A small network was shown many inputs. Here are its activations along a few directions, one row for each input.
In each table, some parts of the input vary, and every possible input appears once, in random order.
Descriptions start from the smaller parts, as in this example, which fits no table here: line(6) and (point or line(9) or (values(2) and ring(8))).
Shared parts are said once, and a part with two or three values counts as separate values.
In the rows, 128 means zero.

Other details of the inputs shift rows strongly along two fixed directions, in all tables alike. That doesn't count.

Rows:
r1: [119 127 113 148 123 142 122 147 132  97 141 130 137 117 123]
r2: [136 143 143 139 127 145  94 110  88 140 117 145  89 154 140]
r3: [117 113  85 176 211 163 160 148 117 148 148  65 128  21 109]
r4: [126 149 142 120  98 112 129 134 141  95 120 152 130 162 129]
r5: [141 116 143 107 130 127 111 100 110 170 120 129 110 144 137]
r6: [139 142 133 123 136 148  87 119  84 129 113 147  96 155 126]
r7: [116 134 122 153 125 132 131 146 132 101 135 129 133 119 130]
r8: [144 121 142 107 138 130 110  95 104 177 117 128 100 145 135]
r9: [132 123 144  96 102  91 150 119 165 132 123 139 152 150 132]
r10: [133 103 127  88 103 115 120 124 148 133 135 136 157 149 123]
r11: [123 143 135 117  90 107 135 142 154  86 122 154 145 161 128]
r12: [133 114 133  91 109 109 129 125 146 136 126 135 153 149 124]
r13: [142 117 118 122 181 156 105 106  80 178 122 106  94 107 115]
r14: [134 146 126 173 170 168 106 114  74 149 122 119  72 108 134]
r15: [102 110  96 179 164 134 188 160 163 125 158  70 162  28 124]
r16: [121 147 127 157 130 127 143 137 135 105 128 127 119 115 131]
r17: [144 110 135  99 137 137  97 104  99 170 121 131 112 150 129]
r18: [135 122 140  90 110 102 138 119 151 136 122 136 145 151 125]
r19: [100 139 115 146  87  96 183 176 201  50 145 129 191 113 128]
r20: [123 140 142 128  90 118 122 134 136 102 126 152 134 161 141]
Each input here is: values(2) and (point or ring(9)).
The inputs of r16 and r9 match in every part but the values(2) part. If r20 is changed in the same way as r16 into r9, which row does it become?
> r15

Rows:
r21: [100 115  62 152 157 164 135 197 131  68 154 104 149  59  78]
r22: [146 124 121 121 146 169  51  94  69 173 127 148  90 164 153]
r23: [159 142 163 118 166 135  91  99  73 187  99 147  62 152 120]
r24: [132 157 146  82  60  97 104 122 150  67 114 185 144 203 123]
r25: [122 155 123 182 170 167 123 135  82 122 119 117  63  96 117]
r26: [139 113 154 113 132 154  89  88  64 174 108 138  86 143 153]
r27: [119 139 109 157 176 124 185 169 153 116 130  92 163  60 124]
r28: [126 128 137 122 136 113 149 114 112 164 109 113  98 131 134]
r29: [ 94 157 115 196 155 133 175 167 133  77 139 100 125  74 122]
r30: [111 117 141 131  58  88 182 135 214  91 154 141 172 120 137]
r31: [112 127 100 156 158 125 189 136 173 131 149  81 137  64 107]
r32: [128 135 164  81  62  80 160 117 179 131 104 153 138 196 128]
r33: [133 125 119 147 130 154  87 124 117 143 146 130 116 135 147]
r34: [145 141 151 128 159 114 139 127 108 154 110 135 105 131 129]
r35: [129 115 150 142 118 136 124 108 108 152 125 127 110 121 152]
r36: [136 128 117 102 142 128 131 109 108 160 118 105 128 129 121]
r37: [106 152 120 130  81  97 173 174 176  37 122 141 181 139 132]
r38: [152 139 113 136 202 151 126 121  97 151 133 105 117  84 113]
r39: [ 99 128 109 206 137 139 171 168 147 119 152  94 140  73 153]
r40: [117 124 109 162 148 122 201 138 177 122 147  88 130  64 113]
r41: [149  89 110  64 153 159  70 105  64 186 119 126  99 158  87]
r42: [128 123 136 116 140 119 143 115 104 160  99 107 112 131 131]
r43: [104 148  83 175 161 149 160 160 136  66 145 109 143  61 109]
r44: [153 127 136 138 138 174  58  90  75 177 128 150  75 164 142]
r45: [106 122 118 107  94  74 178 138 215 100 131 120 185 132 119]
r46: [123 137 104 161 185 126 169 149 162 115 144 101 156  57 106]
r47: [162 147 139  90 169 141  77  95  61 183 106 144 102 154 119]
r48: [140 113 151 108 134 157  70  85  56 181 111 131  92 146 149]
r49: [130 106 122 166 166 156 106  96 104 160 140 103  98  75 128]
r50: [ 94 129 112 207 142 136 166 162 154 118 166  95 128  77 146]
r51: [131 155 108 175 179 173 100 121  82 112 128 111  73  89 106]
r52: [140 121 142  54  72  82 144 106 168 118 113 148 165 194 125]
r53: [104 113 133 115  73  86 159 138 193  88 147 128 204 116 146]
r54: [126 142 122 171 172 118 183 151 175 118 143 102 134  61 107]
r55: [139 118 161 126 128 151  84  79  72 185 121 141  66 153 141]
r56: [128 150 156  97  61  93 137 137 138  67 104 176 146 210 137]
r57: [140 129 160 110  45  91 112 127 171 113 131 173 132 207 152]
r58: [143 129 126 124 138 167  47  98  59 181 120 142  96 167 153]
r59: [127 128 163  97  51  96 123 141 154 110 118 167 153 204 171]
r60: [134  86 134  62  55 112  80 157 156 103 141 165 181 213 125]
r61: [156 138 163  71  86  73 131 115 174 117 117 175 153 193 119]
r62: [128  80 108  96 124 161  89 131 111 142 153 123 146 113 106]
r63: [140 137 135 147 194 140 146 136  91 147 116 100 109  86 128]
r64: [100 123  94 190 145 146 156 172 140 117 148  91 157  67 153]
r65: [147  99 141  33  87  89 107 147 159 109 125 168 184 198  95]
r66: [132 111 154  77  58  92 107  98 167 119 124 170 162 185 146]
r67: [109 156 127 146  77  91 168 160 202  48 130 157 150 140 117]
r68: [107 108 104 164 147 142 159 132 157 111 160  95 168  49 131]
r69: [140 158 119 112 155 173  54  98  45 140  95 159  74 169 125]
r70: [134 117 117 136 181 145 136 119  83 167 114  77 105  91 128]
The inputs of r58 and r53 match in every part but one. If r22 is changed in the same way as r58 into r53, which row does it become?
> r68
Describe the family of inputs behind these rows.
> ring(5) and (point or ring(9))
Which other rows agree with r42 in the ring(5) part? List them by row number.
> r28, r31, r32, r36, r40, r41, r45, r52, r70
Which other rows agree with r38 in the ring(5) part? List them by row number.
> r23, r27, r34, r46, r47, r54, r61, r63, r65
